Each row below holds a small network's activations on one input, seen along a few directions.
Each table varies a few parts of the input and shows all the possible inputs, shuffled.
A made-up example of a description, with smaller parts first: one of 4 places along a line, together with either a single point or one of 11 places along a line or (one of 3 separate values, together with one of 8 places around a ring).
Shared parts are said once, and a part with two or three values counts as separate values.
In the rows, 128 means zero.

Other details of the inputs shift rows strongly along two fixed directions, in all tables alike. That doesn't count.

Table:
r1: [172 138 149 150 116 125 124 164 225 158 102 163 135 138  92]
r2: [ 85  85 139  90 128 133 120 130  46 106 179 111 178 133 160]
r3: [167 106 134 119 158 130  89 178 131 160 141 182 167 126 100]
r4: [136 134 128 154 104 144  84 151 187 159  78 164 155 123  72]
r5: [118  93 165 112 130 114 137 170 152 147 137 181 170 111  92]
r6: [168 130 144 145 128 129  97 161 223 170  89 169 125 136 106]
r7: [127 160 109 146 120 132 150  98  96  80 128 105 108 141 138]
r8: [ 77 136 120 129 107 142 162  96 102 119 132  77  89 112 135]
r9: [130 177 104 190 108 153 134 100 163 118  71  84  96 138 109]
r10: [119 101 126  99 151 113 119 132  45  78 168 139 163 136 162]
r11: [108  80 145  94 121 123 109 162 107 150 140 171 182 108 114]
r12: [117 151 112 156 113 153 148  95 105  95 114  77 117 138 138]
r13: [ 71 133 111 132 115 151 146  90  81 106 144  64 105 134 152]
r14: [144 133 152 145 129 123 114 149 202 165  99 166 129 102 105]
r15: [129 149 115 130 143 148 163 100  77 111 171  73  86 134 149]
r16: [108 175 138 167 103 127 170  92 173 147  89  89  66 110 104]
r17: [138 183  90 150 125 127 153  94 138 111  99  95  70 145 128]
r18: [142 120 119  93 148 107 123 145  88 106 147 148 155 141 144]
r19: [142 169 127 168 112 138 152 104 194 145  98  87  62 142 132]
r20: [126  84 158 101 148 110 112 166 132 152 155 180 170 104 147]
r21: [ 84  79 145  77 126 122 139 134  50 113 178 117 163 110 154]
r22: [171 121 116 128 131 116  85 154 202 152 101 176 135 141  95]
r23: [136 110 110  89 152 111 117 136  78 111 145 154 147 138 155]
r24: [155 134 109 121 145 120 104 148 153 133  98 174 139 136 107]
r25: [103  84 130 102 146 134 118 133  43  86 165 113 178 135 172]
r26: [147 136 116 142 136 127  98 136 138 114  97 169 139 131 108]
r27: [152 112 125 124 144 115  86 164 120 117 117 196 178 132 111]
r28: [146 196 103 179 126 156 155  87 148 139 108  59  49 133 112]
r29: [150 131 122 163 125 147  85 148 174 138  69 162 155 127  92]
r30: [ 94 147 120 139  99 150 151  90 101 110 135  74 116 134 132]
r31: [ 82 124 129 113 103 139 170 102  81 111 151  83 112 114 142]
r32: [142  77 152  90 150 115 103 171 131 147 157 175 161 136 156]
r33: [132 156 107 142 145 153 138  86  97 129 140  74  70 130 149]
r34: [122 174 118 168  82 147 129  81 140 142  84  81 109 127 114]
r35: [157  88 163 100 142 111 106 179 152 144 151 170 170 137 135]
r36: [111  97 158  99 143 110 143 136  98 125 177 129 146 106 170]
r37: [109 119 136 123 114 136 117 133 147 153 105 143 137 108 100]
r38: [127  87 169 106 134 106 112 173 146 165 125 195 180 106 100]
r39: [129 171 134 173 114 128 156 114 196 149 100 105  79 107 117]
r40: [166 145 127 172 110 139  89 150 183 151  61 166 169 129  81]
r41: [138 158  93 146 116 121 141  96 162 125 118  88  67 151 132]
r42: [135 141 103 123 119 121 152  98 130 110 150  90  92 150 147]
r43: [123 116 156 130 128 120 120 143 172 163 102 166 132 106  93]
r44: [159  98 121  99 141 104  89 159 151 143 137 174 156 143 127]
r45: [ 90 132 142 118 130 130 183  88  92 105 174  73  88 111 183]
r46: [146 200  98 190 110 134 137  97 164 108  72 107  78 139 101]
r47: [122  84 119  71 148 104 127 124  67 101 197 118 139 147 184]
r48: [121 150  97 111 135 124 164  93  76  84 147  93  95 143 159]
r49: [126  99 134  91 167 131 130 135  41 114 201 114 142 133 163]
r50: [105  98 167 101 132 109 145 137 100 134 155 138 153 110 132]
Each input here is: one of 5 places around a ring, together with either a single point or one of 9 places around a ring.
The inputs of r3 and r15 match in every part but the place on the ring of 5. If r34 is changed in the same way as r3 into r15, which row does it become?
Answer: r30
The inputs of r44 and r42 match in every part but the place on the ring of 5. If r27 is changed in the same way as r44 into r42, which row does it become?
Answer: r7
Which other rows does r41 become when the place on the ring of 9 takes its other values? List them by row number.
Answer: r8, r9, r13, r16, r17, r19, r39, r46
List by row number the other rows that have the place on the ring of 5 in common with r26.
Answer: r4, r6, r14, r22, r24, r29, r33, r37, r43
List by row number the other rows that have the place on the ring of 5 in common with r50.
Answer: r2, r10, r18, r21, r25, r35, r36, r47, r49

Table:
r51: [164 139 122 146 117 128  97 140 155 138 100 149 150 138 103]
r52: [141 144 138 135 122 122 143 132 158 141 125 131 119 125 120]
r53: [142 135 142 135 124 118 137 140 171 140 116 145 122 127 110]
r54: [120 140 113 139 134 152 139 111 109 121 138  91 102 134 143]
r55: [143 139 125 127 135 120 136 137 125 121 127 142 133 129 120]
r56: [117 143 103 123 123 141 142  82  74  98 139  76 102 143 170]
r57: [100  40 127  70 176 129  91 190  80 110 191 185 193 133 143]
r58: [144 130 122 147 131 141 109 152 168 145 110 149 129 136  91]
r59: [126 120 124 134 143 141 119 141 134 126 129 131 125 136 120]
r60: [118 125 134 117 129 118 154 116 122 125 147 111 106 134 143]
r61: [115 139 130 149  95 137 124 123 126 127  89 123 154 118 100]
r62: [128 137 131 120 125 124 153 118 126 129 145 109 109 128 140]
r63: [174 159 127 151 120 116 120 142 170 146  99 156 134 126  81]
r64: [154 136 130 154 133 143 106 152 166 148 116 143 138 129  96]
r65: [126 138 138 121 127 118 150 111 115 129 155  99 108 130 147]
r66: [108 137 107 128 134 154 150  95  84 111 157  69  87 137 160]
r67: [125 128 132 136 121 125 121 123 163 145 107 131 116 120 133]
r68: [134 148 118 138 122 136 127  97  99 110 127  94 118 138 152]
r69: [110 140 107 122 124 135 141  79  77  95 134  78  98 147 169]
r70: [115  54 142  64 177 105 110 187  69 101 184 200 196 131 143]
r71: [ 83 128 131 138 116 152 147 114  93 121 131  88 128 114 122]
r72: [141 130 140 136 124 127 119 139 167 158 110 139 129 122 124]
r73: [115 131 156 138  98 124 146 144 157 146 111 135 146 103  89]
r74: [101 114 157 135 105 137 120 131 143 154 110 142 150 100 108]
r75: [148 134 141 148 120 127 113 138 196 162  86 152 124 123 104]
r76: [125 143 113 123 130 117 143 112 113 106 129 121 110 129 133]
r77: [127  57 144  68 175 106 105 187  63 107 191 194 202 125 144]
r78: [135 147 116 124 131 121 147 117 106 116 134 117 113 131 132]
r79: [120 126 137 121 128 129 134 100 114 139 144  94 108 124 159]
r80: [147 141 120 144 120 128 107 133 149 126  93 146 139 141 113]
r81: [133 145 120 128 130 116 143 116 117 119 125 126 111 134 124]
r82: [115 126 129 117 128 133 139 104 113 137 138  98 105 126 161]
r83: [164 147 146 152 117 118 128 145 191 156 108 148 130 121  92]
r84: [151 138 126 147 131 141 106 151 154 148 123 137 135 132  99]
r85: [134 133 116 129 132 115 133 130 128 114 121 145 127 125 121]
r86: [125 117 132 125 126 121 114 133 162 147 115 142 126 123 128]
r87: [100 138 132 119 127 137 158  65  74 118 157  50  77 121 197]
r88: [124 124 132 125 127 115 139 131 148 129 133 137 124 123 129]
r89: [155 149 111 152 110 126  96 137 177 133  79 155 140 138  94]
r90: [137 126 137 133 123 126 117 132 170 155 105 141 122 126 118]
r91: [132 138 128 131 118 115 138 129 163 135 123 133 115 125 116]
r92: [ 84 146 130 130 108 136 170  81  63  99 141  83 109 109 139]
r93: [133 140 113 132 125 136 125 110 106 111 121 111 125 139 146]
r94: [127 134 111 135 122 126 111 122 126 111 111 131 134 138 135]
r95: [ 99  39 130  75 177 130  92 190  79 110 189 187 194 130 147]
The inputs of r67 and r95 match in every part but one. If r82 is changed in the same way as r67 into r95, which row does it become?
Answer: r66
The inputs of r91 and r57 match in every part but one. If r53 is changed in the same way as r91 into r57, which row does it become?
Answer: r59
What is each input in this table made of?
Answer: one of 5 places around a ring, together with either a single point or (one of 2 separate values, together with one of 4 places along a line)
Which other rows does r86 become when the choice among 2 separate values takes its other values? List them by row number.
Answer: r67
Which other rows does r64 become when the place on the ring of 5 takes its other values? List them by row number.
Answer: r68, r77, r83, r87
